Each row has a name. Each question is about the rows just above it. Places in a row count from 0.

gid: [ 93 118 159  89 147 142 111 114 143  70 161 120 111 139  74 146 142  91
  32 115 150 127  75 160  77 162 161 187 129 130 149 105 137 151 171  73
 120  80 124 123 145 143  60 201]
Feb: [170 137  98 110 116 130 119 126 159 155 122 137 132 139 140 107 119 135
 134 123 162 137 125 120 156 114 135 119 162 101 133 126 187 124 115 176
 138 117 126 140 106 123 148 102]
birar: [182 134  82 111 131 101 146 136 162 176 105 153 111 134 131  93 146  94
 117 160 149 113 121 127 174 125 135 144 144 109 133 140 202 117 153 165
 132  81 102 133  98 109 129  81]
Fon: [161 113 139  59 115 125 179 114 116  72 143  91  66 113  87  79 140 137
 104 164  67  98 159  53  98 119 105 137  99 124 119 116  69 101  96 102
  93 175 106 101 119 152 102 150]
Table of tags by key:
[203] -> J_585
[105] -> J_692
[143] -> J_261
[202] -> J_823
[133] -> J_143
[104] -> J_294
[161] -> J_46
Look up the entry of birar at place 10 in the table: | J_692
Whose row is [161 113 139  59 115 125 179 114 116  72 143  91  66 113  87  79 140 137
 104 164  67  98 159  53  98 119 105 137  99 124 119 116  69 101  96 102
  93 175 106 101 119 152 102 150]? | Fon
Whose row is [ 93 118 159  89 147 142 111 114 143  70 161 120 111 139  74 146 142  91
  32 115 150 127  75 160  77 162 161 187 129 130 149 105 137 151 171  73
 120  80 124 123 145 143  60 201]? | gid
Where do [170 137  98 110 116 130 119 126 159 155 122 137 132 139 140 107 119 135
 134 123 162 137 125 120 156 114 135 119 162 101 133 126 187 124 115 176
 138 117 126 140 106 123 148 102] appear? | Feb
[182 134  82 111 131 101 146 136 162 176 105 153 111 134 131  93 146  94
 117 160 149 113 121 127 174 125 135 144 144 109 133 140 202 117 153 165
 132  81 102 133  98 109 129  81] is in which row? | birar

nuf: [ 59 115 100 144 124  94 119]
Bure: [117  93 123 155  72 153 164]
muto: [ 59 110  99 145 120  99 122]
kiza: [ 59 111  99 145 121  98 121]
ziz: [112 120 136 134 209 128 114]
fom: [ 60 119 101 143 126  91 117]
Table of tags by key:
[60] -> J_860
[117] -> J_306
[116] -> J_41
[61] -> J_271
[122] -> J_646
Look up the entry of fom at place 6 in the table: | J_306
Whose row is [ 59 110  99 145 120  99 122]? | muto
Whose row is [ 60 119 101 143 126  91 117]? | fom
Whose row is [117  93 123 155  72 153 164]? | Bure
Which row holds [ 59 115 100 144 124  94 119]? | nuf
Where do [ 59 111  99 145 121  98 121] appear? | kiza

Mozib: [119 141 122 136 119 158 135 112 134]
seni: [134 140 140 141 126 180 146 141 174]
topeb: [166 162 116 106 137 159 152 106 156]
nunet: [137 125 106  96 133 139 130 102 214]
geti: [101 141 118 128 123 160 155 150 122]
feke: [124 136 110 121 122 169 146 112 131]
Tumot: [134 140 140 141 126 180 146 137  90]
Table of tags by key:
[126] -> J_931
[146] -> J_766
[155] -> J_514
Join seni by its entry at place 6: | J_766
Whose row is [101 141 118 128 123 160 155 150 122]? | geti

det: [124 111 127 126]
rosu: [ 45 186 149  88]
verev: [111  95 118 102]
tuk: [ 96 124  88 157]
Pas: [127 126 126 130]
tupos: [137 127 135 133]
bifel: [143  99  82 127]
ruku: [132 178 122 110]
key -> tag
[96] -> J_318
[128] -> J_439
[111] -> J_176
[130] -> J_99
[137] -> J_543
[127] -> J_420
[131] -> J_194
[97] -> J_831
[132] -> J_627
Look up the entry of Pas at place 0 in the table: | J_420
The row with [ 96 124  88 157] is | tuk
Whose row is [124 111 127 126]? | det
The row with [143  99  82 127] is | bifel

namu: [127 129 109 126 122  82 124 129 125 128 130]
pabiv: [128 125 130 128 130 136 131 131 129 129 125]
Zitad: [129 128 124 135 129 130 128 132 128 130 121]
lete: [129 131 122 138 121 128 111 146 126 129 135]
Fas: [130 132 120 142 131 127 131 128 128 132 113]
ladez: [131 134 155 143 131 205 118 138 130 130 133]
soz: [127 122 126 128 134 129 142 125 130 130 112]
lor: [127 125 131 126 130 135 131 128 129 128 127]
tags:
[131] -> J_793
[129] -> J_853
[112] -> J_673
[130] -> J_577
The tag of namu, keyed by place 10: | J_577
Whose row is [129 131 122 138 121 128 111 146 126 129 135]? | lete
Whose row is [127 122 126 128 134 129 142 125 130 130 112]? | soz
Where do [130 132 120 142 131 127 131 128 128 132 113] appear? | Fas
Which row holds [131 134 155 143 131 205 118 138 130 130 133]? | ladez
The row with [129 128 124 135 129 130 128 132 128 130 121] is | Zitad

